These are the activations of a small neural network, seen along a few directions. Each row is one input.
Each table varies a few parts of the input and shows all the possible inputs, shuffled.
A made-up example of a description, with smaller parts first: one of 5 places around a ring, together with either a single point or one of 9 places around a ring or (one of 3 separate values, together with one of 4 places along a line).
Shared parts are said once, and a part with two or three values counts as separate values.
In the rows, 128 means zero.

Other details of the inputs shift rows strongly along two fixed directions, in all tables alike. That doesn't count.

A family of inputs:
x1: [123 158 135  66  87 114 141 127  85 121 134 122 170 162 133 123]
x2: [119 132 146 136 114 114 108 139  91 103 154 107 133 137 139 141]
x3: [120 102  65 159 125 128 163 137 162  93  87 157 106 110 113 147]
x4: [118 120 148 138 119 110 118 139  85 110 156 115 129 139 145 138]
x5: [121 118 149 129 124 115 113 150  91 104 155 117 137 151 128 151]
x6: [112 136  55 100  79 127 187 123 147 129  57 158 131 135  88 136]
x7: [128 141 122 113 117 156 121 151  85 143 156 105 147 139 160 143]
x8: [121 123  55 157 101 155 161 132 159 143  73 152 128  93 140 145]
x9: [124 142 145 135 127 113 103 141  93 100 140 113 141 137 159 129]
x10: [136 144 148 139 124 108 106 146  99 106 139 113 143 143 161 128]
x11: [127 126 140 131 141 113 104 140  92  96 142 115 145 145 158 131]
x12: [147 102 147 116 190 153 130  68 237 164 113 147  87 102  57  87]
x13: [136 113  68 161 134 122 160 145 169  96  71 162 117 115 133 135]
x14: [122 115  73 165 128 121 166 140 159 103  73 169 107 103 138 130]
x15: [144 105 156 122 181 148 138  68 232 177 114 153  79  95  64  82]
x16: [119 133 154 134 109 115 112 150  92 108 153 114 133 142 128 149]
x17: [136 132 151 141 129 103 116 147  92 114 140 120 139 145 167 125]
x18: [160 154 205  84 163 157  81  68 154 226 182  97 130 119  92  85]
x19: [146 120 236  91 178 125  85  76 154 188 184 110 101 130  71  93]
x20: [121 133  52 141 109 155 185 144 154 144  89 153 121  94 126 151]
x21: [119 132 117 122 118 141 107 142  87 146 153 107 151 138 168 133]
x22: [117 134 149 138 117 123 112 144  97 102 151 110 142 143 148 134]
Description of these inputs: either one of 2 separate values or one of 5 places around a ring or (one of 3 separate values, together with one of 5 places along a line).
Q: Change only the choice among 3 separate values in x10. List by row number the other rows that result.
A: x13, x17

A family of inputs:
x23: [122 117 126 148 124  95 132 162  86  74 125 133 140 152 166 140]
x24: [140 121 185 109 169 120  99 104 124 147 163 113 123 136 130 100]
x25: [130 124  95 124 126 149 169 111 188 161  97 157  98  97  79 128]
x26: [117 118 119 148 120 106 117 160  92  63 129 122 141 151 151 151]
x27: [132 101 118 154 148 119 153 116 199 116  93 165  81 104  78 124]
x28: [140 126 102 157 144 145 143 111 202 146  90 154 101  88 111 113]
x29: [137 123 105 152 146 131 144 107 198 133  86 156  95  91 105 111]
x30: [134 122 178 110 166 131  85 102 130 135 167 102 125 135 116 111]
x31: [115 139 106 107  90 114 150 151  75 109 120 129 160 158 156 138]
x32: [112 128 112 149  96 127 134 164  77 117 141 120 139 135 154 161]
x33: [116 156 111 119  76 113 137 149  81 107 115 122 161 147 153 141]
x34: [143 146 176 112 143 135  89 102 126 173 158 102 134 125 128 108]
x35: [127 124  84 103 124 148 160  97 194 142  81 152 116 114  75 118]
x36: [113 122 121 163 105 125 130 168  84 101 145 122 135 133 160 158]
x37: [107 137 115 119  76 114 148 154  75 107 131 126 149 150 135 155]
x38: [121 128 103 137 109 126 135 160  77 120 131 124 150 141 176 145]
x39: [128 105 109 152 146 133 156 113 194 133  99 160  82  94  87 124]
x40: [144 158 175  92 135 135 100 101 125 173 156 104 139 130 120 106]
x41: [145 136 198 123 158 104  85 104 135 128 153 111 123 136 117 101]
x42: [143 123 182 114 167 134  98 108 127 159 166 111 129 133 136 103]
x43: [136 130 165 100 153 147  87 102 126 164 166  97 136 134 117 116]
x44: [112 108  22 183 107 147 176 167 160  81  66 165 119 102 144 162]
x45: [142 140 171  80 149 136 112 103 118 175 161 110 139 140 123 103]
x46: [116 140  94 118  97 137 133 157  81 108 133 114 159 145 154 154]
Q: What do these inputs look like to the network?
A: one of 4 separate values, together with one of 6 places along a line
Q: The inputs of x35 and x37 match in every part but the choice among 4 separate values. If x44 is changed in the same way as x35 into x37, which row does it become?
A: x36

A family of inputs:
x47: [115 109  93 139 111 120 161 123 170 104  66 167 120 119 116 123]
x48: [135 132  89 170 116 149 163 150 178 123  96 153 104  97 124 139]
x49: [119 103  88 132 133 127 178 144 166 104  92 171 109 120 102 140]
x50: [137 137  82 139 123 115 170 126 169 102  79 161 110 103 128 118]
x51: [132 126  78 164 129 129 158 125 163 135  73 159 123  97 139 126]
x52: [105 140  53 107  94 163 163 118 155 154  79 148 122  94 124 139]
x53: [127 125  82 177 121 136 153 133 164 134  87 152 111  87 119 145]
x54: [135 115  66 153 141 141 149 124 171 116  73 148 129 110 133 132]
x55: [156 146 218  89 172 117  54 111  83 158 195  83 165 157 153 109]
x56: [153 115 180 100 195 164 111  86 201 189 163 131  99 112  84  87]
x57: [150 146 222 103 164 124  50 119  84 157 209  76 153 147 133 129]
x58: [120  96  65 145 140 135 159 133 159 115  87 150 100 121 110 138]
x59: [110 124 119 160 106 115 128 169  41 110 153 115 157 138 191 161]
x60: [123 155  60 106 103 157 182 134 154 153  81 145 118  90 122 136]
x61: [142 136 215 108 163 133  48 105  87 151 203  63 154 150 130 126]
x62: [117 149 120 138  96 104 114 175  58  65 157 112 155 148 162 164]
x63: [123 131 241  94 132 112  60 103  86 139 197  84 144 160 113 118]
x64: [107 128 118 153  83 103 100 172  52  92 139 107 144 152 167 164]
x65: [122 123  63 119  76 142 173 118 161 156  79 160 136 128  98 140]
x66: [148 142 174  74 136 142 131  58 182 227 140 125 126 129  54  87]
x67: [122 122 113 144 120 119 121 181  49  99 157 117 161 147 187 170]
x68: [119 131 127 152 102 129 138 186  56 100 163 115 149 148 196 154]
x69: [164 137 166  58 148 150 124  74 186 213 141 129 130 136  45  90]
x70: [120 123  72 150 122 134 152 123 173  88  92 144 109 105  99 139]
x71: [136 130 244  81 154 108  91 113  77 146 206  91 136 164 125 111]
x72: [ 96 122 138 142  91 102 143 169  44  85 148 125 152 158 167 154]
x73: [128 150 129 149  97 119 126 181  62  93 144 114 163 154 206 140]
x74: [131 125  57 114  91 152 177 121 159 141  79 152 141 138  88 139]
x75: [115 111  90 147 119 133 160 132 174  89  81 151 113 120  88 146]
x76: [116 136 123 135 101 102 140 169  49  80 160 116 143 145 179 153]
x77: [105 140 141 139  87  93 133 164  50  77 128 124 166 163 176 141]
x78: [124 111  73 147 119 119 144 126 164 123  66 159 108 116 126 122]
x79: [129 145 127 161  99 112 116 180  54  99 149 105 155 136 182 173]
x80: [105 153  58 114  98 156 178 122 152 160  81 147 121  90 123 134]
x81: [135 172 197  40 140 150  74 112  66 179 202  72 163 149 133 113]
x82: [147 130 187 115 171 130  95  70 186 193 139 121  84 108  61  90]
x83: [129 145 125 138 101  91 120 175  47  92 130 114 151 163 188 146]
x84: [145 127 180  89 171 128  95  49 197 169 136 126 105 108  83  69]
x85: [122 135  81 148 117 116 166 117 164 107  78 162 114 101 125 113]
x86: [115  94  71 150 123 128 154 131 156 130  86 159  95 111 118 136]
x87: [149 125 199  91 177 133 106  80 201 162 143 133 100 121  46 100]
x88: [113 147 126 158  91 120 123 173  57  97 142 115 167 151 204 135]
x89: [125 123  68 137 130 127 157 116 173  89  78 149 121 114 120 119]
x90: [102 115 117 154  92 134 123 175  58 100 159 115 154 147 194 152]
x91: [ 99 120 113 137  92 107 124 157  52  80 156 116 148 144 177 152]
x92: [117 112  83 168 124 152 174 139 165 135 102 162 106 100 133 126]
x93: [144 139 189 110 166 131 103  59 192 173 151 123  92  97  62  85]
x94: [158 115 183  97 189 131 115  78 183 195 146 127  78 114  74  89]
x95: [139 119 210  98 176 136  64 102  79 158 209  71 151 154 140 119]
x96: [152 131 184 103 180 123 100  63 186 193 125 128  96 117  81  70]
x97: [133 133 232  76 156 111  69  98  88 126 184  79 161 179 125  98]
x98: [125 145 120 142 105 124 117 185  65  86 146 117 172 160 200 144]
x99: [126 145 248 100 136 108  72 105  79 143 199  86 143 159 112 114]
x100: [152 160 215  59 113 120  97 109  72 190 199  79 169 175 114 111]
x101: [124 117  78 158 115 147 151 131 178 125  80 158 121 107 143 117]
x102: [125 127 122 151 112 115 132 177  46 106 154 113 153 141 193 166]
x103: [116 120  79 154 105 127 147 122 170 103  91 153 104  95 106 137]
x104: [119 116  82 171 107 154 146 139 179 124  94 151 110  97 123 136]
x105: [150 117 181 118 174 147  82  66 196 196 144 116 102  94  76 101]
x106: [116 137 134 122 101  95 127 177  57  66 132 125 171 172 172 149]
x107: [116 106  66 140 134 136 167 121 165  95  99 150 107 110 111 133]
x108: [163 128 176  86 194 126  95  76 194 182 128 131 100 126  76  79]
x109: [134 132  73 132 131 119 160 130 173  95  82 164 118 110 121 121]
x110: [113 143  47 103 110 174 167 120 154 138  79 140 127 104 114 139]
x111: [118 107  77 157 127 124 167 133 151 134  87 162  93 108 116 131]
x112: [154 119 171  91 192 133  91  62 194 175 125 116 103 131  75  76]
x113: [111 135 117 160  96 139 111 179  69  79 154  97 161 153 176 161]
x114: [149 119 175 104 184 140  86  70 194 174 139 109  91 121  55  97]
x115: [150 120 175  83 193 136 113  70 193 168 161 131  94 110  69  87]
x116: [131 127  81 162 125 154 153 153 182 117  99 157 112 104 118 142]
x117: [115 143 147 142  85  99 132 179  56  72 143 117 149 157 158 168]
x118: [136 127  84 158 120 121 157 144 163 121  81 153  91 106 107 145]
x119: [ 98 111 125 130 104 113 135 168  54  67 147 112 158 169 160 159]
x120: [131  97 195  90 172 136 113  63 190 178 145 134  96 118  64  88]
x121: [147 128  80 156 134 128 162 134 167 129  74 159 119  99 141 132]
x122: [118 129 114 150  97 110 105 162  55 100 131 112 172 145 201 152]
x123: [133 152 233 120 140 135  62 116  87 163 213  76 145 145 139 107]
x124: [116 136 114 147 104 132 115 171  67  80 141 104 173 163 197 141]
x125: [133 137  86 153 114 123 165 133 169 101  93 155  98  95 108 139]
x126: [132 125 100 137 119 114 177 134 169 103  68 169 113 119 117 125]
x127: [121  94  71 159 129 142 155 128 160 137  92 157 111  95 131 144]
x128: [114 117  79 151 122 125 176 122 157 114  99 163 100  97 117 126]
x129: [120 140 119 143 102 102 105 186  51  84 146 110 148 160 162 169]
x130: [129 105  70 141 141 127 162 146 159 122  90 163  98 117 112 140]
x131: [132 123 215  99 166 150  70 111  89 152 218  73 148 162 143 106]
Q: The inputs of x95 and x59 match in every part but one. If x89 is changed in the same way as x95 into x59, which row does it become?
A: x85
Q: The inputs of x117 and x75 match in every part but one. If x76 is changed in the same way as x117 into x75, which row does it become?
A: x107
Q: The inputs of x102 and x127 match in every part but one. If x73 is changed in the same way as x102 into x127, which row does it become?
A: x101
Q: What do these inputs look like to the network?
A: one of 5 places around a ring, together with either one of 2 separate values or (one of 3 separate values, together with one of 5 places along a line)
Q: Start at x117 and move only the place on the line of 5, one step at a time. The first step leads to x125. Which rows follow, in order?
A: x118, x79, x48
Q: Change only the choice among 2 separate values in x69. List by row number the other rows that result.
A: x81
Q: Change only the choice among 3 separate values in x78. List by row number the other rows that result.
A: x64, x86
Q: Change only the place on the line of 5 in x67. List by row number the other rows that result.
A: x49, x56, x115, x130

A family of inputs:
x132: [133 130 152 124 140 135 115 124 123 142 150 116 128 129 128 125]
x133: [119 130  91 151 108 129 136 153 114 103 112 132 138 124 154 147]
x134: [120 124  89 147 114 130 139 153 111 104 113 134 138 128 158 144]
x135: [145 113 123 127 166 149 147  84 228 174  99 158  80  87  66 100]
x136: [131 124 153 122 141 124 113 117 122 137 143 119 128 134 130 117]
x137: [128 139 143  97 124 134 120 116 116 154 138 116 138 136 119 123]
x138: [134 125 155 117 145 119 112 120 125 124 142 120 128 140 123 118]
x139: [117 120  98 148 111 119 143 156 112  90 115 137 131 135 139 150]
x140: [135 136 153 125 138 131 111 122 125 140 144 116 131 128 131 121]
x141: [120 127 100 149 108 115 140 154 114  87 109 136 133 134 142 146]
x142: [115 138  88 126  89 132 153 151 106 116 110 135 145 136 143 144]
x143: [120 136  89 127  92 127 155 150 105 117 110 137 147 134 142 148]
x144: [136 131 151 121 144 131 115 122 123 141 145 118 131 131 135 118]
x145: [131 126 146 122 141 137 108 121 124 140 150 114 130 128 129 126]
x146: [131 130 155 126 135 124 109 117 124 136 142 117 128 131 126 120]
x147: [130 123  50 129 124 152 188 105 218 148  56 174  97  87  80 120]
x148: [134 129 153 121 140 124 115 121 122 141 145 121 127 132 132 117]
x149: [131 125 158 117 142 118 116 118 124 126 143 122 128 136 126 117]
x150: [134 135 155 125 134 123 111 121 124 140 144 119 127 129 128 120]
x151: [114 120  96 153 107 124 144 154 108 102 116 135 131 128 146 150]
x152: [128 124 158 121 138 122 115 120 123 128 148 120 125 134 119 124]
x153: [130 131 160 121 136 118 112 118 125 125 142 120 127 133 122 120]
Q: What do these inputs look like to the network?
A: either one of 4 separate values or (one of 3 separate values, together with one of 6 places along a line)
Q: Which other rows belong to the same alternative as x143? List them by row number.
A: x137, x142, x147
